These are the activations of a small neural network, seen along a few directions. Each row is one input.
Each table varies a few parts of the input and shows all the possible inputs, shuffled.
A made-up example of a description, with smaller parts first: one of 5 places around a ring, together with either a single point or one of 11 places along a line or (one of 3 separate values, together with one of 6 places along a line).
Shared parts are said once, and a part with two or three values counts as separate values.

Other details of the inputs shift rows strongly along two fixed directions, in all tables alike. That doesn't count.

A family of inputs:
row 1: [ 15   1  15 -16  -9   4   1   6  -7  -4   2  13  12   1  10 -11]
row 2: [ 13  11   9 -14  -4  -1  -8   7  -7  -4   5  12   8  -5   9  -8]
row 3: [  2   3  -9  -1  -1 -13   2  11  -3 -12   5   8  -5   3   0   9]
row 4: [-10 -19  10  28  14  13 -14 -23  22   4  -1 -23  -7   0   1  -7]
row 5: [  8   2   1  -8   6  -1   5  18  -4 -11  -3  15   1  14   0  -8]
row 6: [ 20   5  14 -12  -4   1  -6  13  -9  -7  11   1  10   1   8   1]
row 7: [  2 -35  -3  31  21  11 -18 -28  25   2  -9 -10  -9  -7  -7   4]
row 8: [ 3 10  6 -8  1  8 16 21  2 -6  6 -4  0 16  7  0]
row 9: [  1 -20   7  23  11  14 -11 -30  16  15 -15 -24  -4  -3  -6   0]
row 10: [ -7 -18   5  27  13  20  -7 -22  20   2  -4 -29  -6  -8  -3  -9]
row 11: [ 3 10  5 -6  5  9 19 24 -1 -9  9 -8  2  9  1 -1]
row 12: [-25  24 -42  -8 -19 -40 -10 -12 -13   9   4  29 -11 -32  -3  22]
row 13: [-13  18 -19  -1 -14 -20  -1 -12 -16  15   1  -6  -2 -23 -11  17]
row 14: [  1  -7  -2 -14  -6  -4   5   7 -11   3  -7  19   7   8  -5   0]
row 15: [  6 -31  -6  24  18  16  -8 -20  17   0 -11 -15  -6 -12 -11   2]
row 16: [ 15 -19   8  19   8  19 -17 -28  25  -5  -4 -16  -6 -17  10  -5]
row 17: [ 13  -1  -2  -9  -1   1  10  18  -4 -13  -3   2  -1  14   1   3]
row 18: [ -5   8  13 -10   0   4   1  14  -9   4   2   1   8  17   0 -13]
row 19: [  0   6   9 -11  -8   6   6  14  -9   3   2 -11   6  16   2  -2]
row 20: [  8  -1  24 -21  -5   5  12  16 -22  13  -9   5  21  28  -7 -10]
row 21: [ 1  9  9 -4  6  2 12 23  1 -6 12 -1  1 17  5  1]
row 22: [-38  40 -42  -3 -27 -50 -13 -29 -16  23   5  19 -13 -42  -4  24]
row 23: [ -8   2  14 -11  -9   4   8  10  -9   4   0   4   9  17   2 -13]
row 24: [  6   3  14  -9   0  -4   0  10 -18  12   0  -7  12  16  -9   5]
row 25: [-18  -7  -4  21   7   6   5 -21  27  -1   0   4 -14  -7   8  -8]
row 26: [-27  17 -39   2 -21 -36   1 -18   0  -4   2  28 -19 -30   4  14]
row 27: [ 13  -6  -2 -14  -2   3   4  16 -12   0  -5   3   6  12  -5   8]
row 28: [  2 -22 -11  29  16  10  -4 -21  25 -13  -8 -13 -16 -16  -4  -1]
row 29: [ 23   6  10 -14  -4   8   1  14 -11 -10   7  -6  11  -7   3  -2]
row 30: [ -2  12   9  -7   8   6  11  21   2  -4   7   9   1  17   5 -11]
Description of these inputs: one of 5 places along a line, together with either a single point or one of 5 places around a ring.
Q: The inputs of row 3 and row 5 match in every part but the place on the line of 5. If row 4 is changed in the same way as row 3 into row 5, which row does it become?
A: row 18
Q: List by row number the other rows that have the place on the line of 5 in common with row 9.
A: row 8, row 16, row 17, row 19, row 27
Q: List by row number the other rows that have the place on the line of 5 in common with row 14.
A: row 1, row 20, row 23, row 25, row 26

A family of inputs:
row 31: [  1 -13   3   8   7   6  -7 -17   3  13  -8  -4   5  -7  -7   1]
row 32: [ -8 -16  -6  23  15   6  -5 -12  20  -2   2  -6 -12  -3  -2   3]
row 33: [-10   6  -3   4   0  -4   1 -10  -1  14  -7  -2  -3   0  -5   2]
row 34: [-11   8   1   7  -2  -7  -7  -6   5   0   8  -5  -4  -3   5   0]
row 35: [-14  16 -11 -10 -13 -22   4   9 -10  -4   6  19  -3   1   4   1]
row 36: [  7  29  -4 -22 -19 -17   2  12 -19   2  10   8   4  -7   7  11]
row 37: [ -6 -14   8  16  -2  13  -3 -21  22   1   1 -16  -6  -6  10  -1]
row 38: [-6 11 -8  4  0 -1  6 -4  2 -1  0 -3 -6 -9 -2 -2]
row 39: [ -3   2  -7  -2  -7  -8 -10 -12  -8   9  -8  -2   0  -6  -5   5]
row 40: [ 23 -32  37   0  14  45  18  17   8 -10  -9 -24  16  34  -1 -24]
row 41: [  0   0  -7  -1  -1  -5  -3  -8   3   0  -2  17  -1 -14   3   3]
row 42: [ 31   2  35 -29  -2  12   7  44 -26  -9   7  -3  26  37   3 -11]
row 43: [ -9 -12  -2  18  14   6  -2 -20  24   2  -6   7  -8  -9   3  -7]
row 44: [-4 -8 -5 14 14  5  2 -6 15  1 -1 -3 -6 -2 -2  7]
row 45: [ -6  32  -4 -19 -16 -17   3  18 -15   1  11   5   1   3   7   6]
row 46: [ 35 -29  34   5  25  43   5   9   9  -9 -14 -21  12  23  -5 -25]
row 47: [ -9  -5  -6  -1 -13  -2   7  -8   6  -2  -1   8  -4  -3   8   1]
row 48: [  0   0  -4  -6  -8 -11  -5   2  -6  -7   0  15   1  -2   2  -1]
row 49: [-11   9  -9   4   2  -1   6  -3   3   1   4   0  -3 -14  -2   0]
row 50: [ -8  -9  -5  17   9   3  -7 -20  21  -3  -9   2 -12  -3   5 -10]
row 51: [-10   9 -11   5  -1  -2   1  -4   2  -4  -1  -6  -7  -8  -1  -4]
row 52: [ -9  -5   1  11   5   3  -6 -13   5  11 -11  -9  -4   5  -5  -5]
row 53: [ -3  -3  -2  10   7   3   1 -14  16   0  -7   7  -9  -1   4  -8]
row 54: [ -9  -8   6  21  11   9 -11 -18  22   1   7  -9  -7  -7   5  -5]
row 55: [-12 -12   2  19  13   8  -5 -22  14  16  -8  -7  -2  -5  -6  -2]
row 56: [ -2  -5  -7   1  -3  -5  -7  -7   2  -4   2  16  -3 -11   3   0]
row 57: [  2   1 -10  -4  -6 -14  -3   7  -7  -6   3   3  -2  -2  -3  12]
row 58: [  0 -16  -4  18   9  10  -9 -18  13  -5   0  -8  -5 -19  -3  -5]
row 59: [ -7  10 -10 -14 -15 -18  -4   3 -21  10   5  10   6  -8  -7  11]
row 60: [-10   5  -5  -4  -3  -7   3   5  -1  -3   6  17  -2   1   3  -3]
row 61: [  6  -7  -3   9   5   9  -6 -11   7  -7  -7 -12  -4 -11  -2  -7]
row 62: [  5  -9   2   7   4   5  -8 -19   3  11 -12  -7   0  -4  -6   0]
row 63: [ 1  0 -9 -1 -5 -7 -8 -9  3 -5 -6 11 -5 -8  4 -1]
row 64: [-15 -14   0  20  10   5  -9 -20  12  12  -4  -7  -5  -3  -7  -4]
row 65: [-15  10  -7 -15 -23 -13  10   1 -17  12   2   2   3  -1  -1  11]
row 66: [ -1  14   4 -16  -6  -4  12  28 -20  -7   7   1   8  14  -4  -6]
row 67: [  5  16 -17 -13 -12 -18   4   9 -12  -2   3   9  -4  -7  -2  19]
row 68: [ 21 -17  16   0  11  18   0   0   9  -6 -12   4   4  13   2 -14]
row 69: [  0   6  -7  -4  -8  -8  -2   4 -11  -7   3  -1   1 -10  -3   0]
row 70: [-8 11  1  4  2 -2 -1 -5  7  6  8  0 -2 -9  6  3]
row 71: [ -8 -15  -6  23  13   1  -6 -14  18  -4  -2 -10 -12   0  -2   2]
row 72: [11  4  8 -5  1  3 -3  3 -2  3  7 -1  7 -6  6  3]
row 73: [ 27   4  25 -30   6  14  21  56 -23 -10  -1  -1  18  52  -3  -7]
row 74: [  2  23  -8 -14 -17 -17  -7   5 -13  -1   8   3   0 -10   8   9]
row 75: [  0  28   4 -17 -10  -9   8  17 -12   3  10   4   3   6   6   4]
row 76: [ -2  -9  -7  21  14   5  -1 -17  21   0  -6  -8 -14  -3  -1   5]
row 77: [ -6  13 -13 -19 -23 -15  18  18 -16  -2   9   6   0   4   4  19]
row 78: [ 33  -9  25 -24  11  18  16  43 -17  -7  -1   2  22  34  -5  -1]
row 79: [  5  -2 -12   3  -1  -6  -6  -3   3  -5  -4  -2  -7  -5  -1  10]
row 80: [-12 -10  -4  21  12  10  -4 -15  17  -3   2  -9  -8 -12  -3  -8]
row 81: [ -1  10 -17 -12 -11 -18   1  13 -13  -4  11  12  -2  -9  -3  18]
row 82: [ 17 -30  42   3  23  32   4  17  -1   3 -13 -18  18  47  -9 -25]
row 83: [  2  -5   5  -6  -5  -5  -6   0 -15   6  -4  -2   9   6  -8   1]
row 84: [  0  17 -12 -15 -10 -11   6   9 -16   0   7   8   5 -18  -2   8]
row 85: [ -1  18  -6 -13 -15 -16  -5   8 -14   1  17   8   3 -13   6  10]
Q: The inputs of row 68 and row 46 match in every part but one. If row 47 is changed in the same way as row 68 into row 46, which row does it become?
A: row 40
Q: The inputs of row 71 and row 35 match in every part but one. If row 81 is changed in the same way as row 71 into row 35, which row does it become?
A: row 56
Q: What do these inputs look like to the network?
A: one of 5 separate values, together with either a single point or (one of 2 separate values, together with one of 5 places around a ring)
Q: List by row number the other rows that have the choice among 5 separate values in common with row 36.
A: row 34, row 37, row 42, row 45, row 54, row 70, row 72, row 74, row 75, row 85
Q: A walk changes only the place on the ring of 5. It starts at row 82 and steps to row 52. List the rest of the walk in order.
A: row 33, row 55, row 64
Q: Which other rows does row 67 become when the choice among 2 separate values takes its other values? List them by row number.
A: row 76
Q: Which other rows does row 84 become when the choice among 5 separate values takes its other values? List them by row number.
A: row 31, row 41, row 72, row 78

A family of inputs:
row 86: [  1  22 -18 -18 -11 -18  16  24 -18  -9   7  14  -1  -2  -2  11]
row 87: [-12 -15  -4  27  16   6 -13 -25  29  -4  -5   2 -14 -10   4 -11]
row 88: [  5  29 -12 -25 -19 -19   6  30 -21 -14  18   9   1  -5   7  13]
row 89: [  0 -20  -5  27  16   8 -18 -30  17   8 -12 -17  -8 -14  -9   3]
row 90: [-25  -5 -26  28   6 -16 -11 -28  24   0   1   5 -23 -17   0  13]
row 91: [  3  25 -15 -22  -9 -18  11  31 -20  -8   9  14   0   5  -1  12]
row 92: [-25  36  -8 -17 -23 -13  21  15 -18  10  13  -3   1   0   3   7]
row 93: [-12 -23  -9  32  17   6 -10 -25  30  -2  -9  -6 -18   0  -1  -2]
row 94: [-35  10 -10  31   5  -5  -8 -32  24  14  10 -22 -17 -20   4   5]
row 95: [ -7  21 -10 -26 -17 -15  16  24 -18  -5   6  28   4   3   4  -1]
row 96: [ 20 -27  33  -5  17  25   2  19  -8   6 -15 -12  18  45 -11 -14]
row 97: [-11  -1 -13  18  -8  -9 -17 -43  14   9  -4  -1 -11 -34   5   3]
row 98: [-14   3 -15  24   4 -10 -17 -31  28  -4   7   6 -19 -30  13   5]
row 99: [ 23 -22  40  -5  21  27  -4  16  -5   4  -7  -5  21  37  -5 -24]
row 100: [ 19 -28  29  -2  20  28  18  26   4 -11 -12  -5  10  45  -5 -19]
row 101: [ -9  24  -7 -22 -18 -23  -4  10 -27  11   4  19   8  -2  -3   4]
row 102: [ 27 -13  33  -7  17  28   4  23   7 -13  -1  -2  11  32   9 -21]
row 103: [ 19 -22  32  -4  19  30  13  23   5 -13  -8   2  13  36   0 -29]
row 104: [-20  -6 -15  20  -3 -10 -15 -41  11  11  -8   4 -10 -28  -3  -2]
row 105: [  9  18  -6 -29 -25 -12   6  18 -29   0   7   3  11 -10  -1  13]
row 106: [ -4  29 -14 -27 -24 -20  13  17 -15  -7  11  25   0 -10  12   8]
row 107: [  1 -20  -9  25   7  14  -6 -26  29 -13  -2 -13 -15 -24   7  -1]
row 108: [ -3  31 -11 -24 -22 -22  11  17 -16  -8  11  23   0  -9  11   6]
row 109: [-37  10 -14  30  -3  -4   0 -36  22  12   3 -21 -19 -25   3   2]
row 110: [-13  -3  -7  18  11  -4 -10 -15  20  -3   3  10 -11 -10   5  -5]
row 111: [  4  -4  -4  10  -3   0 -18 -18   3   2   1 -15  -3 -20   0   7]
row 112: [-19  38   1 -18 -16 -13  15  24 -20   9  16  -7   4  11   2   4]
row 113: [ -2 -21 -13  26  15  13   0 -22  28  -6  -9  -6 -16 -15  -1   0]
row 114: [-10 -30  -4  24   8  10  -7 -34  18  12 -19 -10  -6  -5  -8   0]
row 115: [ 22 -33  36  -4  18  30  10  17  -7   4 -18 -13  20  45 -12 -17]
row 116: [ 17 -30  25  -3  18  31  19  23   6  -9 -13  -3   9  42  -4 -17]
row 117: [  0  25 -14 -20 -13 -26  -1  17 -29   8   9  10   5  -6  -8  21]
row 118: [ -1 -18   2  19   3  12 -14 -39  21   8 -11  -7  -5 -20   4  -6]
row 119: [  1  17 -15 -23 -18 -16   9  13 -27   7  -1   9   7  -7  -9  16]
row 120: [ 30 -18  27  -2  28  28   9  33   4 -13  -1  -7  11  37  -4 -12]
row 121: [  2  26 -16 -21 -22 -19  11  21 -18 -14  15  10  -1 -14   7  13]
row 122: [  1  -3 -10  18   6  -2 -11 -12  18 -12  11  -7 -13 -21   7   8]
row 123: [  4  -4  -2  11   1  -2 -18 -17   4   2   5 -13  -3 -21   0  10]
row 124: [ 31 -17  43  -8  16  26  -5  16  -4   2  -4  -7  21  31   2 -18]
row 125: [  5  19 -10 -24 -15 -17   9  18 -30   5   0   7   9  -1 -10  13]
row 126: [  0  29  -5 -25 -23 -23  -5   9 -26   8   8  14   8  -7   5   9]
row 127: [ 22 -30  36  -2  22  25   2  19  -5   6 -11 -12  19  46 -11 -12]
row 128: [-11 -21  -3  21   6   9 -13 -39  18  11 -14  -2  -5 -17  -2 -10]
row 129: [  5  21  -9 -23 -25 -18   2  12 -28   0   9   2   7 -14  -2  14]
Q: What do these inputs look like to the network?
A: one of 4 places along a line, together with either a single point or (one of 2 separate values, together with one of 5 places around a ring)
Q: The inputs of row 89 and row 125 match in every part but the place on the line of 4. If row 93 is changed in the same way as row 89 into row 125, which row does it become?
A: row 100
